A small network was shown many inputs. Here are its activations along a few directions, one row for each input.
In each table, some parts of the input vary, and every possible input appears once, in random order.
Descriptions start from the smaller parts, as in this example, which fits no table here: one of 4 places along a line, together with either a single point or one of 9 places around a ring or (one of 3 separate values, together with one of 8 places around a ring).
Shared parts are said once, and a part with two or three values counts as separate values.

Other details of the inputs shift rows strongly along two fixed directions, in all tables alike. That doesn't count.

A family of inputs:
x1: [-34 -27 -25  71  -8  36  56  51  29  30  20]
x2: [-27  48   2 -88  23   3 -17 -44  -2 -16 -84]
x3: [ 46 -34  -5  54 -21 -10 -16   0 -27  17  51]
x4: [  7 -24   4  35  -3 -11   2   7   1  28  23]
x5: [ 43  19  17 -59  -7 -65 -54 -77 -50  -4  -4]
x6: [-71  36 -20 -66  13  44  48 -18  34  -3 -62]
x7: [ 62   8  32 -44   1 -40 -76 -56 -37   6  -5]
x8: [-74 -26 -35  55 -12  73  71  74  59  26 -16]
x9: [ 34 -14  -3  44 -20 -37 -17   1 -35  24  36]
x10: [ 22 -12  14  22  19 -39  -8  20   0 -68  40]
x11: [ 46 -34   2  40 -13 -12 -14 -10 -20  22  53]
x12: [ 46  38  29 -59  14 -34 -58 -62 -38   8 -17]
x13: [ 21 -18  -2  37   1   8   6  -2  -6  20  33]
x14: [-52   5 -31  13  -5  79  57  42  38  14 -25]
x15: [ 44 -61  -8  98 -38 -35  -6  22 -27  34  82]
x16: [-70 -14 -47  22  -5  62  66  36  40  -2 -31]
x17: [  4 -29 -17  23 -18  -9  17 -15  -6   8  30]
x18: [-29  61  15 -94   5   2 -28 -20   3   4 -89]
x19: [ 24 -50 -33 102 -15 -17  31   2 -33  12  77]
x20: [ 63  10  25 -27   8 -35 -86 -45 -49  -2 -17]
x21: [ 21  12  10 -29  -4  -4 -20 -29 -11  14   0]
x22: [-74  16 -34 -16   1  53  80   5  37   6 -23]
x23: [ 50  29  29 -49  20 -29 -76 -53 -45   0 -31]
x24: [-76  -7 -37  50  -7  70  92  64  53  30  -5]
x25: [ 62 -51   1  65 -20 -17 -36  -1 -33  16  56]
x26: [ 47 -58 -12  63 -22 -41 -23 -16 -38   2  54]
x27: [ -67   60   14 -119    4   32    8  -11   45   13 -101]
x28: [  7 -32  -4  42 -24  -8   0  23  -1  24  23]
x29: [-30 -15 -35  28 -10  24  34  10   7  -2  -6]
x30: [ 59   7  16   5   3 -38 -34 -43 -47  18  41]
x31: [ 51  34  65 -58  30 -76 -84 -10 -20 -58  -8]
x32: [ 20  49  48 -99  41 -55 -67 -29 -10 -86 -47]
x33: [-46  24 -10 -45  -2  63  22  14  36   7 -55]
x34: [-30 -39 -31  33 -18  29  31  20  19   2  -2]
x35: [-58 -18 -41  63   1  92  86  61  48  22   7]
x36: [-71  -3 -32  -5   7  57  72  14  46   4 -28]
x37: [  8  43  30 -89  -3 -36 -44 -45 -13  14 -46]
x38: [ 20 -25  -2  40   3  13   3   1  -3  20  32]
x39: [ 24  12  35 -40  34 -48 -48  -4  -3 -78  -8]
x40: [-67  27   3 -70  -2  44  27  12  56  18 -72]
x41: [ 63  12  15   6   6 -39 -45 -41 -55  12  27]
x42: [ -73   68   11 -108   25   44    4   -3   40    4 -122]
x43: [ 10  12  10 -18  -1 -21 -34  -9 -15  11 -26]
x44: [  6 -36 -15  25 -14  -8  13 -12  -5   8  28]
x45: [ 21  17   3 -25 -12  -1 -21 -21 -20  10  -5]
x46: [ -66   48   10 -101    0   40   -3    5   45    6 -110]
x47: [-72 -11 -33   1   8  62  70  18  50   4 -28]
x48: [-28  49  -2 -98  -5  -1 -14 -45  -5 -15 -74]
x49: [-71  10 -14  -5   1  53  64  35  54  27 -31]
x50: [ 48 -19   4  64 -12 -49 -15  -7 -46  29  60]
x51: [ 38 -14  28  35  21 -14 -20  36   3 -49  51]
x52: [ 63 -40  30  70  16 -29 -33  37  -9 -45  81]
x53: [ 54 -22  46  33  19 -62 -50  31 -11 -48  55]
x54: [ -2   0   7  41  14  24  35  55  31 -42  53]
x55: [ 64  35  54 -45  30 -52 -77 -18 -27 -59   9]
x56: [-76 -20 -61  54 -16  70  99  49  38   6   0]
x57: [ 15 -55 -28 105 -14  30  26  41  -3  22  59]
x58: [-28  41  10 -70 -11  -1   6 -18  13  22 -38]
x59: [ 62 -29  -7  72 -15 -24 -23  -6 -47  19  65]
x60: [ 19 -11  -6  22 -15   6  12  -6  -8  23  41]
x61: [  7  65  32 -97  11 -39 -40 -56 -21  14 -51]
x62: [ 25  55  54 -70  28 -59 -51  -4  -7 -55 -14]
x63: [  5 -41 -13  25 -13  -4   8 -10  -1   7  24]
x64: [ 48 -58 -16  75 -10 -39 -30 -13 -43  -2  47]
x65: [-18 -25 -31  76  -4  53  57  39  18  23  36]
x66: [ 48  10  29  -7  21 -71 -39 -12 -27 -71  37]
x67: [-72  17 -22 -16 -26  54  62  42  43  25 -33]
x68: [-15  -4  17  31  13   1  26  64  41 -40  35]
x69: [-32  -8 -31  23   0  25  43   5   9   1  -6]
x70: [ 24 -74 -36 105 -34 -12  24  15 -22  12  79]
x71: [ -70   53   -7 -102   29   44   13  -23   32  -18 -115]
x72: [ 48  28  37 -47   7 -69 -64 -58 -46  16  -6]
Each input here is: one of 3 separate values, together with one of 4 places along a line, together with either a single point or one of 5 places around a ring.
- Changing only the choice among 3 separate values turns x47 into x4. The same change can be made to x26. Which row results? => x28
- Changing only the choice among 3 separate values turns x18 into x14. The same change can be made to x8. Which row results? => x20
- Which other rows does x7 become when the choice among 3 separate values takes its other values? List them by row number. => x40, x63
- List by row number the other rows that have the choice among 3 separate values and the place on the line of 4 in common with x59. => x30, x41, x45, x54, x60
- List by row number the other rows that have the choice among 3 separate values and the place on the line of 4 in common with x32. => x2, x16, x26, x36, x44
- Which other rows does x12 become when the choice among 3 separate values takes its other values? List them by row number. => x6, x72
- A walk changes only the place on the line of 4. It starts at x54 and steps to x55. List the rest of the walk in order. => x51, x52

A family of inputs:
x73: [ 22 -44   6  72 -16 -23  11  41   1   0  76]
x74: [-32  22  24 -33   0  34  -8  37  30   1 -48]
x75: [  3  16   8 -30  16   1  -6 -20  -4 -35  -8]
x76: [-46  40 -13 -24 -21  61  30   3  17  95 -57]
x77: [-75 -51 -83  72 -43  80 117   5  19  78  13]
x78: [  42   82   77 -117   33  -59  -89  -34  -19  -29  -39]
x79: [ 18 -17  -2   6   6   6 -14  -8  -5  -9  -2]
x80: [ -23   62    6 -118  -14   24  -23  -63   -9   63  -96]
x81: [ 53 -59 -20  84  -6 -19 -18  -5 -33 -11  61]
x82: [ 31  25  38 -12  17 -39 -30  -2  -7 -23  23]
x83: [ 41  -1  -9  -7  15 -44 -54 -54 -47 -30 -12]
x84: [-67   8  -8 -12   0  41  55  41  62 -18 -22]
x85: [ 61 -30  25  80   2 -18 -21  32 -21   2  85]
x86: [ 72   9  34   1   8 -43 -62 -12 -40 -13  37]
x87: [ 16 -30 -20  64   2 -33  33  11 -16 -28  71]
x88: [-44 -57 -43  65  -8  20  53  25  18 -11   9]
x89: [ 50  -4  33 -22   3 -57 -78 -29 -37  -5  -9]
x90: [-19  -1  -9 -27   0  -1  -9 -13   8 -22 -36]
x91: [  6  23  13 -26  15   9  -7  -8   3 -26  -4]
x92: [-88  36 -27 -49  25  70  73  12  46 -33 -67]
x93: [ 59 -16  20   3  -4 -58 -70 -24 -42  -9   9]
x94: [ 14  20  20 -19   9  18 -32  18   1   4 -27]
x95: [ 12 -58 -25  73 -13 -37  27   9 -14 -14  66]
x96: [ -19   72   47 -115   15   -9  -42    5   24  -14  -79]
x97: [ 14 -35 -32  46 -34  -4  17 -42 -38  78  27]
x98: [-56  39   7 -49  23  32  46  29  54 -28 -31]
x99: [ 44 -40  -2  76  -1 -47   7  12 -19 -22  93]
x100: [-58 -23 -41  60   0  86  69  76  63   5   4]
x101: [ 42   7  -3 -25 -27 -32 -39 -74 -55  73 -11]
x102: [-73   5 -22 -17  -2  41  65  34  58 -21 -23]
- Changing only one part turns x83 into x94. The same change can be made to x95. Which row results? => x96
- What do these inputs look like to the network? => one of 5 places along a line, together with either a single point or one of 5 places around a ring
- List by row number the other rows that have the place on the line of 5 in common with x93. => x79, x84, x91, x98, x101
- A walk changes only the place on the line of 5. It starts at x77 and steps to x97. List the rest of the walk in order. => x101, x80, x76
